These are the activations of a small neural network, seen along a few directions. Each row is one input.
Each table varies a few parts of the input and shows all the possible inputs, shuffled.
A made-up example of a description, with smaller parts first: line(6) and (point or line(9) or (values(2) and ring(5))).
Shared parts are said once, and a part with two or three values counts as separate values.

Other details of the inputs shift rows strongly along two fixed directions, in all tables alike. That doesn't count.

A family of inputs:
row 1: [26, -11, -40, -8, -13, -8, 6, -14, -15, -4, 17, 0, -21, -9]
row 2: [-27, 14, 12, -1, 23, 23, 17, -1, 9, 9, -21, 36, 21, 6]
row 3: [-15, 5, 18, 9, 27, 24, 12, 6, 6, 8, -8, 45, -10, -5]
row 4: [-22, 5, 10, -2, 20, 14, 20, 5, -3, 14, -21, 47, 13, 2]
row 5: [10, -8, -23, -3, 2, -8, 7, -3, -10, 5, 6, 13, -16, -11]
row 6: [16, -11, -32, -7, -2, 2, 7, -15, -8, 6, 10, 17, -22, 1]
row 7: [17, -18, -14, 4, -5, 3, 1, -5, -14, 1, 15, 19, -26, -2]
row 8: [-16, 10, 41, -4, 11, 23, 15, 3, 13, 10, -21, 35, 9, 7]
row 9: [-2, -6, 15, 5, -1, 17, 20, -5, -7, 1, -10, 32, 2, -1]
row 10: [-24, 7, 22, 17, 0, -5, -14, 9, 12, -12, -3, -21, 28, 0]
row 11: [-11, 15, 31, 7, 26, 26, 16, 4, 18, 12, -12, 30, -6, -4]
row 12: [0, 22, 4, 20, 30, 2, -32, 14, 3, -25, -44, -38, -11, 22]
row 13: [-15, 0, 0, 14, 7, -20, -33, 5, 17, -7, 15, -52, 10, -2]
row 14: [10, 2, 18, -6, 9, 16, 12, -1, 9, 9, -2, 29, -18, -2]
row 15: [-6, -8, 0, -1, 2, 20, 19, -7, -1, 9, -11, 28, 3, 10]
row 16: [-13, 3, -8, 13, 8, -26, -29, 3, 23, 0, 9, -51, 14, -2]
row 17: [17, -9, -6, -18, -22, 4, 12, -6, -9, 2, -1, 9, -4, 3]
row 18: [-11, 13, 24, 5, 9, -6, -22, 12, 26, -3, 6, -25, 7, -3]
row 19: [33, -11, -29, -9, -20, -3, 12, -9, -12, -1, 16, -6, -27, -10]
row 20: [29, -11, -27, -19, -15, -19, -1, -4, -15, 5, 16, 2, -24, -7]
row 21: [17, -22, -23, -6, -27, -13, 4, -5, -36, -11, 15, 4, -8, -6]
row 22: [17, -12, 1, -14, -26, -1, 6, -1, -23, -4, 7, 23, -12, 2]
row 23: [-20, 7, 11, 10, 26, 17, 2, 0, 31, 12, -10, 1, 4, 4]
row 24: [-20, 12, 38, 4, 12, 25, 20, 2, 8, 9, -20, 34, 11, 3]
row 25: [-15, 10, 5, 13, 14, 2, -7, 2, 31, -2, -2, -32, 12, -7]
row 26: [-9, 9, 5, -4, -10, -29, -26, 9, 12, -3, 2, -50, 32, 2]
row 27: [32, -8, -32, -21, -17, -10, 2, -11, -11, 1, 18, 0, -23, -4]
row 28: [32, -16, -28, -12, -41, -8, 12, -11, -26, -7, 12, -11, -10, -5]
row 29: [-13, 5, 14, -3, -13, -24, -29, 10, 7, -10, 7, -50, 26, 1]
row 30: [22, -26, -19, 1, -31, -9, 0, -8, -30, -9, 17, 7, -11, 4]
row 31: [9, -10, -8, -11, -19, -3, 11, -1, -32, -2, 7, 19, -9, -3]
row 32: [-29, 11, 18, 10, 31, 8, -5, 11, 17, 4, -5, 5, 6, -6]
row 33: [16, -26, -23, -5, -25, -12, 0, -7, -33, -6, 16, 5, -9, 3]
row 34: [-13, 19, 5, -7, 28, 23, 20, -1, 11, 16, -11, 39, -7, -1]
row 35: [-20, 16, 15, 7, 16, -7, -17, 12, 16, -1, 5, -28, 9, -8]
row 36: [29, -10, -35, -16, -35, -13, 7, -13, -30, -6, 15, -7, -5, -2]
row 37: [-9, -3, 14, 20, -12, -14, -23, -3, 16, -12, 6, -53, 28, 6]
row 38: [30, -1, -18, 0, 2, 1, 3, 7, -42, -31, -39, 7, -28, 33]
row 39: [6, 4, 5, -13, 11, 17, 16, 0, 14, 13, -6, 26, -16, 0]
row 40: [-22, 9, 2, 7, 8, -2, -13, -2, 18, 0, -5, -24, 33, 12]
row 41: [0, 6, 11, 2, 11, 15, 10, 6, -2, 6, 2, 32, -17, -6]
row 42: [-14, 8, 26, 13, 30, 27, 14, 1, 18, 9, -12, 32, -3, -5]
row 43: [-8, 9, 9, 0, 2, -23, -32, 11, 19, -7, 15, -53, 9, -5]
row 44: [-14, 3, 24, 14, 30, 27, 9, -2, 20, 14, -11, 32, -6, 3]
row 45: [-13, 12, 2, 5, -9, -27, -20, 8, 8, -4, 2, -51, 33, -3]
row 46: [-15, 14, 9, -5, 30, 14, 18, 7, 7, 20, -13, 42, -8, -5]
row 47: [-7, 13, 1, -6, -12, -18, -24, 1, 17, -7, 3, -51, 33, 5]
row 48: [26, -21, -28, -6, -31, -4, 14, -12, -23, -8, 8, -1, -7, -4]
row 49: [-16, 1, -3, 11, -4, -27, -25, 4, 11, -4, 3, -49, 33, 6]
row 50: [23, -14, -12, -5, -36, -10, 5, -3, -32, -11, 15, 4, -11, -4]
Description of these inputs: values(2) and (point or (line(4) and ring(6))).
Changing only the values(2) part turns row 13 into row 33. The same change can be made to row 1. Which row results?
Answer: row 2
Changing only the values(2) part turns row 25 into row 48. The same change can be made to row 3. Which row results?
Answer: row 10
Change only the values(2) part in row 20. List by row number the other rows that result.
Answer: row 26
Start at row 39 and move only the line(4) part, one step at a time. The first step leads to row 19. Which rows follow, in order?
Answer: row 25, row 23

A family of inputs:
row 51: [-44, 15, 38, 22, 23, 15, -5, 14, 30, -5, -13, -7, 36, 1]
row 52: [2, -9, -5, -2, 17, 24, 17, -12, 0, 17, 9, 56, -31, -4]
row 53: [-30, 18, 24, 4, 18, 18, 8, 1, 26, 3, -24, -8, 29, 3]
row 54: [22, -33, -34, -14, -29, -3, 13, -13, -45, 2, 8, 32, -15, 8]
row 55: [-10, 12, 42, 1, 22, 31, 18, 0, 20, 13, -19, 44, -1, 4]
row 56: [-36, 22, 36, 12, 25, 20, -2, -2, 43, 8, -24, -18, 34, 14]
row 57: [24, -24, -13, -3, -35, -32, -20, -3, -27, -13, 23, -22, -5, -4]
row 58: [5, -15, -22, -3, 10, 13, 31, -9, -12, 13, -2, 52, -16, -8]
row 59: [39, -10, -34, -3, -3, -26, -25, 4, -40, -35, -13, -36, -31, 26]
row 60: [25, -10, -16, -4, -40, -17, -4, -6, -10, -23, 16, -41, 3, -5]
row 61: [-13, 9, 16, 17, -7, -23, -25, 8, 4, -12, 10, -42, 25, -11]
row 62: [12, 12, -6, 32, 11, -5, -40, 9, 13, -27, -25, -60, -13, 18]
row 63: [31, -24, -32, -27, -36, -4, 15, -15, -39, 1, 1, 22, -15, 10]
row 64: [-50, 21, 26, 18, 27, 12, -3, 9, 19, 8, -20, -5, 42, 5]
row 65: [-17, -3, 7, 24, 0, -6, -23, -4, 22, -6, 6, -56, 32, 6]
row 66: [12, -14, -13, 9, -21, -27, -16, 2, -2, -11, 29, -48, -7, -18]
row 67: [9, -15, 7, -1, 1, 18, 26, -3, -22, 4, 0, 60, -20, -12]
row 68: [-28, 30, 47, -1, 27, 23, 14, 12, 15, 13, -26, 38, 17, -2]
row 69: [34, -11, -23, -18, -38, 0, 25, -9, -42, -7, 8, 29, -18, -1]
row 70: [-17, 6, -4, 12, 8, -16, -25, 2, 24, -8, 20, -46, 11, -16]
row 71: [8, -5, 8, -26, 4, 16, 21, 7, -14, 20, -6, 56, -24, 4]
row 72: [33, -8, -42, -21, -19, -7, 24, -12, -29, 8, 7, 24, -18, -6]
row 73: [11, -8, -16, 6, -25, -36, -20, 4, -13, -9, 31, -50, -3, -16]
row 74: [32, -24, -11, 9, -30, -17, -11, -11, -17, -12, 28, -21, -13, -8]
row 75: [38, -15, -16, -6, -32, -18, -7, -8, -4, -4, 27, -37, -24, -7]
row 76: [-11, 13, 27, 0, -8, -23, -33, 11, 20, -9, -2, -52, 30, 3]
row 77: [-21, 17, 18, -20, 34, 24, 7, 9, 18, 22, -14, 48, 0, 7]
row 78: [23, -1, -27, -8, -20, -23, -19, -5, 7, -12, 28, -54, -6, -18]
row 79: [36, -20, -43, -29, -24, -12, 15, -12, -28, 8, 6, 24, -19, 4]
row 80: [-24, 29, 21, 28, 48, 16, -19, 21, 22, -19, -50, -21, -1, 15]
row 81: [-7, 23, -4, -3, 2, -20, -26, 6, 22, -4, 15, -55, 18, -11]
row 82: [41, -4, -37, -2, 3, -3, 7, 0, -54, -24, -20, 14, -49, 15]
row 83: [-15, -2, -11, 5, 3, -25, -22, 3, 14, 2, 4, -32, 25, 5]
row 84: [21, -19, -12, 10, -23, -22, -17, -5, -2, -7, 33, -41, -17, -10]
row 85: [7, 6, 7, -18, 6, 18, 29, 7, -14, 19, -4, 52, -22, -6]
row 86: [-38, 21, 18, 3, 42, 20, 9, 7, 15, 18, -7, 45, 3, -6]
row 87: [-8, -12, 8, -6, -2, 16, 16, 3, -21, 5, -8, 58, -3, 13]
row 88: [-45, 33, 32, 6, 23, 12, -1, 7, 28, 7, -28, -15, 44, 7]
row 89: [-23, 6, 1, 5, 8, -27, -41, 7, 24, -5, 18, -53, 21, -2]
row 90: [-32, 12, 27, 8, 19, 26, 19, 9, -3, 8, -17, 52, 15, 5]
row 91: [-3, 10, -10, 2, 1, -14, -6, -1, 26, -1, -1, -42, 21, -7]
row 92: [-23, 3, 12, 11, 37, 27, 19, -5, 23, 23, -15, 46, 3, 6]
row 93: [-3, -13, 8, -13, 10, 10, 17, 5, -17, 18, 1, 59, -23, 2]
row 94: [34, -13, -35, -5, -24, -17, -2, -18, 2, -1, 17, -31, -10, -2]
row 95: [-24, 20, 47, 1, 28, 29, 18, 9, 23, 10, -26, 37, 11, -5]
row 96: [-4, 11, 13, 4, -4, -14, -16, 11, 26, -4, 9, -55, 10, -13]
row 97: [-23, 24, 25, 3, 32, 19, -7, 1, 45, 13, -5, -1, 7, 1]
row 98: [13, -6, 10, -8, -6, 30, 31, -10, -8, 5, -9, 54, -17, 11]
row 99: [5, -5, 6, -21, -11, 17, 22, -1, -20, 5, -14, 56, -9, 14]
row 100: [22, -30, -32, -3, -24, 4, 19, -15, -35, -4, 11, 17, -13, -6]
row 101: [-13, 0, 15, 26, -8, -11, -27, 3, 23, -16, 13, -57, 30, 6]
row 102: [25, -19, -46, -9, -17, -10, 22, -13, -37, 7, 15, 31, -20, -9]
Changing only one part turns row 60 into row 99. The same change can be made to row 78. Which row results?
Answer: row 77
Describe the family of inputs behind these rows.
Answer: line(4) and (point or (values(2) and ring(6)))
Change only the ring(6) part in row 85. List by row number the other rows that result.
Answer: row 68, row 69, row 72, row 81, row 88
Change only the values(2) part in row 70. List by row number the other rows that result.
Answer: row 78
Change only the ring(6) part in row 70. List by row number the other rows that result.
Answer: row 51, row 58, row 66, row 67, row 100
Change only the line(4) part in row 92. List by row number the other rows that result.
Answer: row 58, row 83, row 102
